Look-ups in named tables: a row name and a column name give one cell, copied from the table.

paporev =
	lumep	gizat	sir	vepeg	bez	zuz	vubem
nutom	0.1	-1.2	-2.1	-1.8	6.3	-2.2	0.7
por	6.6	-2.0	0.6	2.8	2.5	-5.0	-6.1
kab	-6.7	5.2	1.0	-3.1	1.4	6.3	6.8
pelizag	3.4	0.2	-2.1	-0.7	-1.6	-1.0	-1.4
fik	2.6	-0.3	3.5	-0.1	4.6	-0.1	-1.6
fimu	-7.0	6.0	2.4	2.5	5.1	7.3	7.6
vakun	4.0	2.0	5.0	3.0	5.9	-4.9	-6.1
saf	0.4	1.5	-2.1	-4.6	2.2	-3.5	-6.4
ren	-0.3	-1.5	2.3	-0.7	-0.4	-0.5	-0.1
guz	-5.5	0.9	1.6	0.8	4.0	2.1	6.8
lobiref	2.7	5.4	4.6	7.2	-0.2	-0.4	0.3

por, vepeg: 2.8
pelizag, lumep: 3.4
pelizag, bez: -1.6
por, lumep: 6.6
kab, vepeg: -3.1
pelizag, vepeg: -0.7
saf, gizat: 1.5
lobiref, gizat: 5.4
ren, bez: -0.4
fimu, lumep: -7.0
fik, vubem: -1.6
nutom, zuz: -2.2
guz, sir: 1.6
fimu, zuz: 7.3
fimu, gizat: 6.0
kab, zuz: 6.3

Table mun
,kekat,san,mopo,rikub,dob,zifud,vebi,sulaba
fid,60.17,69.68,67.98,70.34,63.81,71.21,64.16,67.82
tif,22.64,82.58,71.88,86.70,45.59,92.23,47.81,70.84
gunomek,22.64,82.58,71.88,86.70,45.59,92.23,47.81,70.84

What is the zifud of tif in mun? 92.23
What is the mopo of fid in mun? 67.98
What is the kekat of fid in mun? 60.17
What is the sulaba of tif in mun? 70.84
What is the zifud of fid in mun? 71.21
What is the rikub of tif in mun? 86.70
What is the vebi of gunomek in mun? 47.81
What is the mopo of gunomek in mun? 71.88
What is the san of gunomek in mun? 82.58

muzene =
,kes,febuv,zet,zakem,gikasu,terore
midano,156,144,134,130,145,148
gitiga,154,136,140,141,137,158
mib,163,149,121,103,152,136
kog,93,148,185,197,144,118
zim,56,165,229,252,157,101

zim, terore: 101
midano, gikasu: 145
gitiga, zet: 140
midano, zakem: 130
zim, zet: 229
gitiga, zakem: 141
gitiga, gikasu: 137
Row with the largest febuv: zim

Table pumu
,nipadi,rom,zavuzov,vep,ked,zav
bulofe,23092,46173,29093,36396,42568,41023
zadagis,5997,76770,15243,36887,38169,35950
govev,6959,52152,13574,37403,42258,40181
bogal,79892,37550,79925,43733,41560,41322
goroso,76403,39255,75767,45785,41421,40982
voranug,2432,56650,9364,37960,41697,39443
tukek,13218,63326,18095,43099,40106,37882

tukek, vep -> 43099
bogal, vep -> 43733
voranug, zav -> 39443
goroso, zavuzov -> 75767
zadagis, zavuzov -> 15243
govev, ked -> 42258
bulofe, nipadi -> 23092
zadagis, rom -> 76770
Row with the largest vep: goroso

vugu =
        vukopak   mogo   ledi
tuzumu    21.81  45.63  50.81
bab       65.63  63.23  78.20
sitis     58.65  55.11  45.40
gapibo    76.04  23.73  58.34
puf       52.34  86.20  52.06
vuvuf     59.59  74.69  56.54
mavas     50.38  57.76  63.60
ver       44.71  41.66  47.87
biz       65.74  51.38  56.05
til       61.39  51.89  68.48

What is the vukopak of puf in vugu? 52.34
What is the ledi of puf in vugu? 52.06
What is the ledi of ver in vugu? 47.87
What is the vukopak of biz in vugu? 65.74
What is the mogo of bab in vugu? 63.23
What is the mogo of ver in vugu? 41.66
What is the vukopak of ver in vugu? 44.71
What is the mogo of gapibo in vugu? 23.73
What is the ledi of til in vugu? 68.48
What is the ledi of vuvuf in vugu? 56.54
What is the ledi of gapibo in vugu? 58.34
What is the vukopak of bab in vugu? 65.63
What is the ledi of mavas in vugu? 63.60
What is the ledi of sitis in vugu? 45.40
What is the ledi of biz in vugu? 56.05
What is the mogo of tuzumu in vugu? 45.63

nas:
         puv  tapefo  rori  mizi   zit   mok  pasut
filoza   0.3    -0.3   0.4   0.0   0.8   0.1    0.1
kubo     0.6    -0.2   0.6  -0.3   0.8   0.3    0.0
vumeb    0.3    -0.6   0.4   0.2   0.7   0.3    0.4
pifo     0.0     0.0   0.2  -0.2   0.1  -0.1    0.1
movi    -0.1    -0.4  -0.3   0.1  -0.2  -0.2   -1.0
gepu     0.1     0.0   0.3  -0.2   0.5  -0.3   -0.2
ved      0.0    -0.1   0.3   0.0   0.2  -0.3   -0.3

What is the rori of ved in nas? 0.3
What is the tapefo of movi in nas? -0.4
What is the tapefo of ved in nas? -0.1
What is the mizi of pifo in nas? -0.2
What is the zit of vumeb in nas? 0.7
What is the mizi of movi in nas? 0.1
What is the mizi of ved in nas? 0.0
What is the zit of gepu in nas? 0.5
What is the puv of filoza in nas? 0.3
What is the rori of gepu in nas? 0.3
What is the mok of pifo in nas? -0.1
What is the pasut of kubo in nas? 0.0
What is the zit of filoza in nas? 0.8
What is the tapefo of pifo in nas? 0.0
What is the puv of pifo in nas? 0.0
What is the mizi of vumeb in nas? 0.2
What is the pasut of filoza in nas? 0.1
What is the rori of filoza in nas? 0.4
Row with the largest puv: kubo

gopumi:
         gam   zef   vab
lufozip  0.8   0.2  -0.5
fos      0.3  -0.7   0.0
feba     0.7   0.0   0.7

gam of fos = 0.3
vab of lufozip = -0.5
vab of feba = 0.7
vab of fos = 0.0
zef of feba = 0.0
zef of lufozip = 0.2
gam of feba = 0.7
zef of fos = -0.7
gam of lufozip = 0.8
Row with the largest gam: lufozip

gub:
	luk	tas	kopufom	mit	zof
lotunip	52219	50633	50141	21721	50075
mepov	48013	49389	49846	40851	49245
nugara	54557	53534	54023	74196	53915
kimok	58872	57694	57504	90880	58103
sen	60682	59403	58834	82958	58951

What is the zof of sen in gub?
58951
What is the mit of mepov in gub?
40851
What is the kopufom of kimok in gub?
57504
What is the kopufom of sen in gub?
58834
What is the zof of mepov in gub?
49245
What is the tas of mepov in gub?
49389
What is the zof of nugara in gub?
53915
What is the mit of sen in gub?
82958
Which row has the largest mit? kimok

nurobi:
,biz,zut,vogogo,tolog,turevi
bigibo,122,109,135,14,184
roz,124,118,119,140,115
ribas,201,120,162,187,176
gevi,92,115,102,73,99
dotiku,118,117,117,132,115
mis,110,117,108,118,97
tir,112,116,120,119,128
zoge,17,109,98,48,140
leguva,105,111,111,16,129
mivis,132,123,100,170,50
nezanod,66,115,81,61,60
begago,119,120,127,203,127

mis, zut -> 117
ribas, vogogo -> 162
begago, tolog -> 203
mis, tolog -> 118
leguva, vogogo -> 111
tir, vogogo -> 120
roz, vogogo -> 119
mivis, tolog -> 170
dotiku, turevi -> 115
leguva, zut -> 111

zaz =
	nasomo	kitazag
nalofe	0.39	0.67
vas	0.47	0.80
pokun	0.25	0.52
mamen	0.35	0.48
tagit	0.57	0.80
fufuse	0.20	0.59
gis	0.34	0.60

gis, kitazag -> 0.60
tagit, nasomo -> 0.57
vas, nasomo -> 0.47
fufuse, nasomo -> 0.20
nalofe, nasomo -> 0.39
gis, nasomo -> 0.34
pokun, kitazag -> 0.52
mamen, nasomo -> 0.35
fufuse, kitazag -> 0.59
nalofe, kitazag -> 0.67
pokun, nasomo -> 0.25
vas, kitazag -> 0.80
Row with the largest nasomo: tagit

Table soz
,guro,pepo,las,muloge
gipa,5.1,3.1,2.9,8.7
femi,5.7,3.8,3.1,4.1
mutonav,2.5,4.7,4.1,2.4
ferutan,7.1,2.5,2.3,1.2
sib,1.1,0.2,1.5,2.4

las of sib = 1.5
pepo of mutonav = 4.7
las of mutonav = 4.1
muloge of sib = 2.4
muloge of mutonav = 2.4
pepo of gipa = 3.1
muloge of femi = 4.1
las of femi = 3.1
las of gipa = 2.9
muloge of ferutan = 1.2
las of ferutan = 2.3
guro of femi = 5.7
guro of sib = 1.1
pepo of ferutan = 2.5
guro of ferutan = 7.1
muloge of gipa = 8.7
pepo of sib = 0.2
guro of gipa = 5.1
guro of mutonav = 2.5
pepo of femi = 3.8
Row with the largest las: mutonav

Table tobefim
	mafulo	fak	poremeb	sok	danobim	teguni	gapodum
labuli	1.3	2.7	2.8	3.0	3.1	2.1	3.2
dos	4.5	2.1	4.6	4.0	2.9	4.2	2.1
dor	1.2	2.5	3.1	3.2	3.5	2.4	3.7
magogub	4.2	3.2	4.0	3.8	2.3	3.3	2.8
kip	4.7	3.0	4.5	3.1	2.4	3.4	3.7
ratepig	3.9	2.5	4.2	4.0	2.8	4.1	2.8
sof	1.4	7.7	4.3	2.0	3.5	4.2	3.1
viro	4.5	2.7	4.1	3.6	2.9	3.9	2.8
vun	1.1	2.5	3.6	3.3	3.3	2.1	3.4

What is the gapodum of viro in tobefim?
2.8
What is the danobim of kip in tobefim?
2.4
What is the sok of ratepig in tobefim?
4.0
What is the danobim of magogub in tobefim?
2.3
What is the mafulo of ratepig in tobefim?
3.9
What is the poremeb of viro in tobefim?
4.1
What is the poremeb of labuli in tobefim?
2.8
What is the teguni of magogub in tobefim?
3.3
What is the teguni of dor in tobefim?
2.4
What is the gapodum of sof in tobefim?
3.1
What is the poremeb of kip in tobefim?
4.5
What is the sok of vun in tobefim?
3.3
What is the teguni of vun in tobefim?
2.1
What is the gapodum of dos in tobefim?
2.1

